Each row below holds a small network's activations on one input, seen along a few directions.
In each table, some parts of the input vary, and every possible input appears once, in random order.
A made-up example of a description, with smaller parts first: one of 3 separate values, together with either a single point or one of 9 places along a line or (one of 4 places along a line, together with one of 8 places around a ring).
Shared parts are said once, and a part with two or three values counts as separate values.
In the rows, 128 means zero.

Other details of the inputs vary at random and push rows far along two fixed directions, the same in every table; ignore that.

Table:
row 1: 171 126 90 150 113 133 152 163 144 202 97 171 127 163 123
row 2: 139 128 87 86 153 137 93 77 154 132 194 144 143 83 166
row 3: 143 164 74 94 132 141 102 102 168 136 221 146 156 98 158
row 4: 96 119 222 205 115 170 159 121 85 65 47 71 134 127 102
row 5: 165 100 113 139 151 121 131 131 115 206 63 167 115 138 134
row 6: 177 114 97 148 126 140 145 157 142 208 80 179 127 162 135
row 7: 176 95 104 145 139 137 147 145 128 195 73 183 121 156 139
row 8: 140 139 87 92 151 139 94 85 161 135 195 145 149 88 167
row 9: 77 129 158 89 112 119 96 120 129 23 185 75 124 106 127
row 10: 90 93 187 143 92 110 148 179 99 63 68 93 93 168 90
row 11: 152 126 112 148 149 105 153 125 117 211 88 158 121 143 119
row 12: 101 130 171 151 67 120 138 209 129 90 81 90 111 183 89
row 13: 159 115 115 139 151 116 144 131 111 208 78 171 120 141 125
row 14: 138 153 91 86 167 119 98 73 140 154 199 141 147 79 156
row 15: 100 126 170 155 74 112 150 197 123 85 84 90 107 181 81
row 16: 138 153 91 87 166 122 95 74 144 153 197 135 145 80 159
row 17: 173 124 93 147 116 139 137 165 156 217 80 168 132 163 131
row 18: 167 111 99 148 131 128 159 144 128 190 89 179 119 156 121
row 19: 67 157 169 92 122 105 82 116 134 54 174 53 128 96 121
row 20: 82 164 149 99 91 127 93 146 157 38 194 63 137 122 126
row 21: 175 107 101 145 133 139 144 151 135 203 75 182 122 158 136
row 22: 161 122 115 147 152 116 137 133 123 222 75 160 122 143 131
row 23: 157 115 113 141 151 112 151 129 111 206 80 166 118 141 122
row 24: 178 123 91 147 116 138 144 166 147 209 89 175 132 165 128
row 25: 74 156 186 160 139 173 140 58 96 13 173 59 160 76 123
row 26: 61 168 166 103 121 97 101 115 128 56 187 56 128 103 116
row 27: 77 161 146 105 94 116 111 134 146 35 201 70 132 118 113
row 28: 146 144 110 166 180 185 160 22 105 129 166 142 174 71 148
row 29: 171 85 108 137 149 128 147 134 109 190 73 182 114 142 135
row 30: 156 123 119 148 151 116 130 133 129 226 69 155 123 139 129
row 31: 101 118 219 206 119 172 166 120 77 61 51 76 133 131 102
row 32: 140 153 80 90 146 140 103 90 157 133 213 154 149 91 161
row 33: 84 108 192 142 103 97 142 173 88 73 65 82 93 159 89
row 34: 171 117 98 149 124 138 149 156 136 201 88 184 127 160 130
row 35: 172 120 98 148 121 140 138 160 151 212 77 171 132 161 132
row 36: 141 168 68 98 125 130 112 101 171 134 228 135 153 100 146
row 37: 132 157 85 88 165 112 113 65 138 148 208 137 145 80 148
row 38: 75 161 149 104 95 121 106 138 148 35 199 72 132 117 118
row 39: 170 122 94 151 119 134 153 158 140 198 95 175 127 161 124
row 40: 139 129 89 86 161 132 93 75 145 133 190 142 140 78 166
row 41: 93 116 182 149 85 115 146 192 113 76 73 95 100 175 88
row 42: 82 168 144 99 86 125 93 151 161 42 196 60 138 124 125
row 43: 160 121 116 146 153 114 139 132 120 223 78 165 123 143 128
row 44: 139 130 77 86 153 127 117 69 143 119 215 148 141 84 155
row 45: 104 124 174 149 76 122 136 204 127 90 76 94 112 182 93
row 46: 93 104 187 147 90 117 141 188 107 68 71 99 102 172 96
row 47: 141 141 86 85 166 124 94 72 137 140 197 140 140 78 165
row 48: 144 151 80 89 148 140 100 91 160 136 210 153 151 92 162
row 49: 100 120 179 149 80 121 137 200 123 87 74 96 110 179 93
row 50: 138 131 78 86 162 123 117 65 135 121 211 147 139 78 157
row 51: 143 128 85 84 162 133 100 74 140 127 199 145 139 80 168
row 52: 91 93 189 141 91 114 141 181 98 64 67 95 95 168 93
row 53: 170 109 105 145 133 139 138 150 140 208 68 177 124 154 134
row 54: 168 99 109 137 153 119 141 131 106 201 72 176 115 140 133
row 55: 77 131 200 148 103 95 132 175 101 95 72 74 103 160 89
row 56: 75 142 154 99 109 118 108 125 135 24 193 77 127 111 124
row 57: 140 130 84 85 162 131 106 73 135 126 205 153 140 78 165
row 58: 171 116 100 149 126 140 139 156 147 214 73 176 130 159 134
row 59: 138 131 81 87 162 128 113 70 135 124 207 149 139 78 161
row 60: 177 104 140 217 165 189 192 86 79 193 38 179 148 127 129
row 61: 93 103 183 151 90 109 154 182 106 66 75 95 99 173 87
row 62: 71 145 162 91 121 105 95 116 115 35 182 69 121 99 125
row 63: 145 138 83 89 153 138 103 85 153 129 207 155 149 90 165
row 64: 71 145 156 93 121 98 108 109 114 33 185 66 120 100 117
row 65: 97 117 221 204 121 171 168 120 72 58 54 78 134 132 97
row 66: 98 90 186 140 94 116 135 180 104 72 62 92 95 168 100
Description of these inputs: one of 6 places along a line, together with either a single point or one of 10 places along a line.
Question: Changing only the place on the line of 6 turns row 33 into row 64. The same change can be made to row 59. Which row results?
Answer: row 50
Question: Changing only the place on the line of 6 turns row 11 into row 22. The same change can be made to row 36. Which row results?
Answer: row 42
Question: Change only the place on the line of 10 in row 35. List by row number the other rows that result.
Answer: row 2, row 5, row 8, row 17, row 19, row 30, row 40, row 53, row 58
Question: List by row number the other rows that have the place on the line of 6 in common with row 14.
Answer: row 9, row 24, row 29, row 43, row 45, row 48, row 49, row 54, row 63, row 65
Question: A walk changes only the place on the line of 6. It starts at row 28 and steps to row 25. List the rest of the walk in order.
Answer: row 60, row 65, row 31, row 4
Question: Change only the place on the line of 10 in row 55. List by row number the other rows that result.
Answer: row 3, row 12, row 13, row 32, row 34, row 46, row 52, row 57, row 62

Table:
row 67: 97 152 155 137 105 140 128 130 134 59 161 83 138 122 118
row 68: 149 123 102 124 147 122 141 120 119 168 130 170 124 127 133
row 69: 88 140 156 114 115 116 125 131 113 56 163 98 123 123 116
row 70: 150 114 105 124 137 151 125 111 135 137 136 148 137 117 149
row 71: 150 117 99 116 144 103 132 130 126 184 117 159 115 134 132
row 72: 142 128 105 104 140 125 104 122 146 153 149 149 132 117 149
row 73: 83 132 150 108 113 120 119 111 123 33 180 75 127 108 118
row 74: 110 117 162 138 109 141 130 151 117 72 110 105 123 141 120
row 75: 155 120 113 134 139 150 134 128 126 152 118 167 137 132 145
row 76: 106 116 158 140 112 122 146 141 105 74 117 106 115 141 106
row 77: 100 138 188 176 131 130 141 128 98 123 67 86 127 135 105
row 78: 158 121 104 153 129 145 147 121 141 170 107 148 136 133 130
row 79: 113 158 92 74 149 115 96 77 145 101 238 124 143 76 153
row 80: 144 152 98 123 134 134 122 117 148 166 157 145 145 119 137
row 81: 117 116 157 162 96 132 149 159 128 111 72 99 118 157 101
row 82: 154 115 110 125 137 132 124 138 134 173 108 166 127 137 141
row 83: 148 118 139 145 164 142 123 97 101 172 88 145 133 104 144
row 84: 115 96 155 146 111 116 151 149 106 100 79 110 105 151 100
row 85: 149 112 106 121 137 146 121 109 138 138 132 144 133 115 147
row 86: 115 109 162 132 107 110 122 179 124 125 73 115 104 163 112
row 87: 154 113 107 117 137 117 115 142 141 183 107 157 120 139 141
row 88: 152 143 105 140 133 140 137 130 138 178 128 158 140 133 132
row 89: 151 122 106 133 145 133 148 114 115 153 134 168 130 127 134
row 90: 120 176 85 78 138 118 84 88 170 125 232 106 153 84 153
row 91: 116 112 165 142 108 127 133 176 115 113 73 126 112 162 112
row 92: 85 155 150 122 103 138 115 116 144 41 186 66 143 108 123
row 93: 157 139 110 153 132 150 149 127 132 169 124 161 143 136 133
row 94: 148 128 110 122 141 145 123 121 133 147 140 164 139 123 149
row 95: 113 103 156 133 107 134 125 148 126 88 92 101 113 141 118
row 96: 115 129 160 151 97 113 138 182 124 132 70 104 113 170 95
row 97: 100 117 187 153 146 112 146 118 82 116 70 96 114 129 103
row 98: 154 143 108 145 132 146 142 126 135 171 131 160 143 134 134
row 99: 113 156 89 65 149 100 88 83 151 110 232 113 135 79 154
row 100: 152 100 102 131 139 125 147 111 124 158 109 153 120 129 129
row 101: 156 136 100 133 130 121 131 141 144 197 107 150 131 143 127
row 102: 81 142 151 95 115 95 106 133 125 62 170 81 115 117 117
Question: Describe the family of inputs behind these rows.
Answer: one of 3 separate values, together with either a single point or one of 11 places along a line
Question: Changing only the choice among 3 separate values turns row 80 into row 79. The same change can be made to row 101. Which row results?
Answer: row 71
Question: List by row number the other rows that have the choice among 3 separate values in common with row 70.
Answer: row 72, row 74, row 75, row 82, row 83, row 85, row 86, row 87, row 91, row 94, row 95
Question: Change only the choice among 3 separate values in row 77. List by row number the other rows that result.
Answer: row 83, row 97

Table:
row 103: 137 115 122 145 107 112 150 172 121 150 79 129 108 167 110
row 104: 85 130 168 118 122 131 108 120 129 54 139 82 127 114 133
row 105: 140 129 102 112 166 131 124 75 141 139 172 146 139 96 151
row 106: 138 107 130 143 105 123 154 164 120 137 78 145 113 169 105
row 107: 151 154 83 104 143 130 111 110 156 165 190 166 141 105 158
row 108: 163 145 73 97 144 138 114 103 145 154 186 173 144 109 153
row 109: 142 140 90 101 150 126 103 90 129 144 176 140 142 84 148
row 110: 102 152 137 110 108 112 114 145 132 76 168 104 122 127 124
row 111: 136 140 109 105 164 135 112 89 129 139 171 145 143 99 158
row 112: 166 152 67 90 142 129 102 109 154 165 183 142 148 107 152
row 113: 131 105 152 149 124 133 135 148 118 144 58 132 114 149 121
row 114: 128 151 104 105 156 129 115 86 147 157 175 146 142 97 146
row 115: 159 117 101 138 147 133 128 118 134 201 92 171 133 124 138
row 116: 71 147 168 112 127 111 108 120 131 60 161 82 132 116 118
row 117: 94 146 144 119 108 117 110 140 152 90 168 106 127 129 125
row 118: 79 163 175 155 118 161 126 106 125 36 152 65 149 107 116
row 119: 135 151 107 104 152 125 118 98 130 162 165 149 140 101 145
row 120: 149 119 96 114 158 136 120 77 129 132 172 144 139 91 154
row 121: 133 105 134 147 105 126 151 162 131 143 77 145 116 170 106
row 122: 169 99 102 141 156 141 145 101 129 181 97 169 125 123 146
row 123: 129 128 147 142 104 113 130 184 128 140 89 124 113 162 114
row 124: 170 114 96 131 137 148 138 145 137 186 112 188 132 140 143
row 125: 93 129 165 113 112 123 106 131 110 57 142 77 119 114 123
row 126: 140 118 145 145 108 130 136 177 125 143 81 150 116 169 109
row 127: 128 101 136 138 102 133 153 167 117 112 85 135 113 160 110
row 128: 175 110 88 129 134 145 143 141 128 180 111 187 130 140 141
row 129: 153 131 79 106 147 152 114 102 166 160 187 173 151 104 163
row 130: 124 105 148 154 129 113 156 144 112 146 70 134 113 153 105
row 131: 78 150 163 103 111 116 92 129 124 59 158 73 130 102 122
row 132: 126 109 156 142 127 133 132 143 105 124 79 125 117 143 129
row 133: 152 140 82 107 145 142 109 98 167 166 188 172 150 112 154
row 134: 141 123 130 143 108 112 140 182 118 149 80 132 110 165 112
row 135: 72 152 173 107 124 109 104 128 116 53 163 78 132 117 117
row 136: 128 103 149 145 122 126 139 138 121 128 78 121 112 139 119
row 137: 130 100 154 147 123 127 136 145 96 118 79 122 114 144 122
row 138: 139 139 96 109 154 122 130 86 127 155 172 145 132 99 136
row 139: 89 155 174 153 115 153 138 98 125 37 155 67 150 100 113
row 140: 132 117 146 144 125 113 148 152 96 156 76 136 111 152 105
row 141: 97 146 129 112 108 111 124 135 135 76 167 102 120 127 121
row 142: 94 147 142 116 105 113 104 146 155 91 167 91 130 127 130
row 143: 106 147 136 106 107 121 95 140 162 100 164 82 136 128 129
row 144: 137 135 90 107 151 130 109 80 148 146 174 138 139 84 146
row 145: 149 142 70 111 143 128 123 93 163 168 188 166 142 108 154
row 146: 76 146 167 107 124 104 110 125 108 49 169 76 127 115 114
row 147: 87 131 170 115 126 115 115 127 104 52 152 81 121 120 121
row 148: 81 158 183 148 107 155 128 109 102 27 166 55 148 106 117
row 149: 136 102 137 150 120 117 144 149 105 150 67 129 108 143 106
row 150: 146 114 117 138 107 118 143 169 126 157 74 121 113 168 108
row 151: 134 97 132 146 107 135 154 163 130 140 78 148 119 163 116
row 152: 155 118 103 137 151 124 152 111 128 201 105 170 124 130 127
row 153: 129 105 147 152 132 108 156 144 99 143 76 134 112 156 101
row 154: 155 143 65 98 140 131 107 94 170 173 185 138 149 108 154
row 155: 133 109 155 145 123 131 133 154 106 144 62 132 113 147 122
row 156: 146 116 159 189 117 154 176 126 97 133 70 125 139 139 107
row 157: 153 120 93 112 152 138 118 82 132 144 162 144 131 93 150
row 158: 125 106 158 152 135 126 146 147 116 139 65 134 116 155 119
row 159: 163 119 83 139 132 123 142 135 147 203 113 166 127 144 138
row 160: 123 136 164 186 122 168 155 135 98 118 79 112 136 143 114
row 161: 111 155 141 99 106 119 95 152 150 92 161 82 132 126 125
row 162: 135 96 148 151 134 120 158 140 100 137 76 134 107 150 115
Question: Changing only one part turns row 134 into row 159. The same change can be made to row 109. Which row results?
Answer: row 144
Question: Changing only one part turns row 157 into row 136. The same change can be made to row 162. Which row results?
Answer: row 105
Question: Describe the family of inputs behind these rows.
Answer: one of 5 places around a ring, together with either a single point or one of 5 places along a line or one of 6 places around a ring
Question: Change only the place on the ring of 6 in row 119. List by row number the other rows that result.
Answer: row 111, row 131, row 132, row 135, row 155
Question: Change only the place on the ring of 5 in row 161. List by row number the other rows that result.
Answer: row 112, row 143, row 150, row 154
Question: Change only the place on the ring of 6 in row 114. List by row number the other rows that result.
Answer: row 104, row 113, row 115, row 116, row 158

Table:
row 163: 70 116 213 177 105 138 161 135 80 34 63 46 114 140 88
row 164: 140 135 82 91 145 136 105 86 169 136 191 123 147 90 153
row 165: 78 145 173 142 125 160 127 80 107 33 167 66 153 91 127
row 166: 146 141 114 139 122 138 124 136 147 161 125 131 136 132 130
row 167: 159 104 120 148 138 121 160 165 106 209 56 194 108 168 116
row 168: 135 170 94 104 152 133 106 98 150 143 206 145 157 100 155
row 169: 140 145 91 91 149 148 90 96 164 137 190 143 152 92 164
row 170: 184 96 103 163 118 148 151 156 138 216 36 182 122 167 126
row 171: 79 167 160 112 108 122 85 139 141 59 179 69 135 113 126
row 172: 78 138 183 136 89 117 131 183 112 58 111 92 112 156 96
row 173: 172 88 120 144 143 131 141 161 122 218 32 182 115 168 126
row 174: 185 98 104 163 120 144 170 162 120 200 51 188 117 178 117
row 175: 69 115 240 182 107 144 148 147 75 30 66 61 123 143 89
row 176: 140 131 82 83 151 122 91 82 156 145 185 134 140 85 157
row 177: 135 160 83 104 145 119 120 83 158 145 202 130 153 98 142
row 178: 141 135 125 123 134 124 112 139 131 175 111 142 126 128 144
row 179: 168 103 109 154 139 113 144 150 120 230 51 163 110 158 120
row 180: 173 108 109 162 124 126 154 153 133 222 50 156 119 159 122
row 181: 140 125 81 88 154 121 106 85 150 136 193 144 131 95 159
row 182: 143 140 91 84 154 130 105 92 134 130 201 155 140 97 158
row 183: 144 138 81 102 139 148 113 94 164 123 201 146 145 100 160
row 184: 138 170 87 110 138 137 116 93 158 140 206 137 157 101 148
row 185: 72 144 150 94 115 99 110 126 127 52 186 79 118 108 112
row 186: 145 137 79 98 138 130 119 88 144 122 204 135 141 96 147
row 187: 72 168 165 94 118 104 100 131 127 59 183 78 131 118 124
row 188: 150 111 115 132 132 138 130 145 133 147 114 164 125 143 144
row 189: 131 155 87 94 155 106 110 81 146 151 198 135 144 95 145
row 190: 67 115 249 175 109 130 146 146 70 26 55 60 108 139 84
row 191: 147 107 114 118 137 124 125 137 126 155 115 166 118 137 147
row 192: 88 138 171 140 81 122 139 173 124 61 117 89 116 154 92
row 193: 178 77 109 156 132 114 167 161 99 209 38 184 103 170 115
row 194: 93 122 185 137 88 121 133 189 101 48 95 91 118 161 100
row 195: 69 113 228 172 115 124 152 139 73 29 57 48 102 134 85
row 196: 131 149 83 102 138 122 121 89 150 130 205 138 142 95 140
row 197: 183 75 100 166 125 126 169 158 126 210 40 184 106 173 123
Question: Describe the family of inputs behind these rows.
Answer: one of 5 places around a ring, together with either a single point or one of 6 places around a ring
Question: Change only the place on the ring of 5 in row 175. List by row number the other rows that result.
Answer: row 163, row 165, row 190, row 195

Table:
row 198: 145 127 153 194 101 173 172 156 127 138 69 135 142 166 106
row 199: 137 93 156 158 127 145 154 151 98 128 55 147 115 154 116
row 200: 142 102 129 142 100 114 152 189 122 141 79 148 102 179 109
row 201: 64 159 158 93 99 88 103 151 135 60 176 69 120 130 102
row 202: 78 119 168 123 110 124 130 119 113 21 148 72 119 117 108
row 203: 114 164 118 95 166 134 92 67 135 111 205 113 152 72 159
row 204: 210 111 37 118 154 147 131 115 161 239 136 218 141 128 170
row 205: 133 118 142 142 106 111 129 182 132 167 61 126 110 165 108
row 206: 68 140 176 104 126 101 106 112 117 50 159 63 117 105 120
row 207: 85 144 149 98 88 114 106 161 144 34 177 77 120 137 119
row 208: 131 106 153 161 134 110 158 136 100 156 55 120 110 151 102
row 209: 199 114 35 114 157 128 146 114 148 237 150 228 135 135 158
row 210: 126 145 111 107 146 155 113 69 126 86 202 127 153 78 155
row 211: 148 140 66 77 139 146 86 90 178 126 221 145 153 89 176
row 212: 70 142 185 110 128 108 96 121 114 51 154 65 123 108 120
row 213: 146 133 80 85 171 146 100 54 142 121 222 164 152 65 175
row 214: 131 83 146 149 126 127 157 146 102 127 65 148 104 150 115
row 215: 134 173 74 74 143 117 87 93 168 146 228 134 149 85 156
row 216: 199 135 66 142 188 146 141 71 124 252 126 200 156 96 167
row 217: 131 111 163 177 127 122 161 146 90 156 42 116 113 155 99
row 218: 131 123 139 139 108 100 138 184 123 167 71 135 104 171 100
row 219: 133 113 144 141 108 118 123 178 136 167 55 125 112 166 113
row 220: 142 95 147 170 120 145 166 141 95 130 60 138 117 150 107
row 221: 76 184 177 161 100 151 123 128 141 62 155 58 153 120 112
Question: Describe the family of inputs behind these rows.
Answer: one of 2 separate values, together with either a single point or one of 5 places along a line or one of 6 places around a ring
Question: Changing only the choice among 2 separate values turns row 205 into row 204. The same change can be made to row 217. Which row results?
Answer: row 220
Question: Change only the place on the ring of 6 in row 202. List by row number the other rows that result.
Answer: row 199, row 210, row 213, row 214, row 220
Question: Change only the choice among 2 separate values in row 211. List by row number the other rows that result.
Answer: row 219
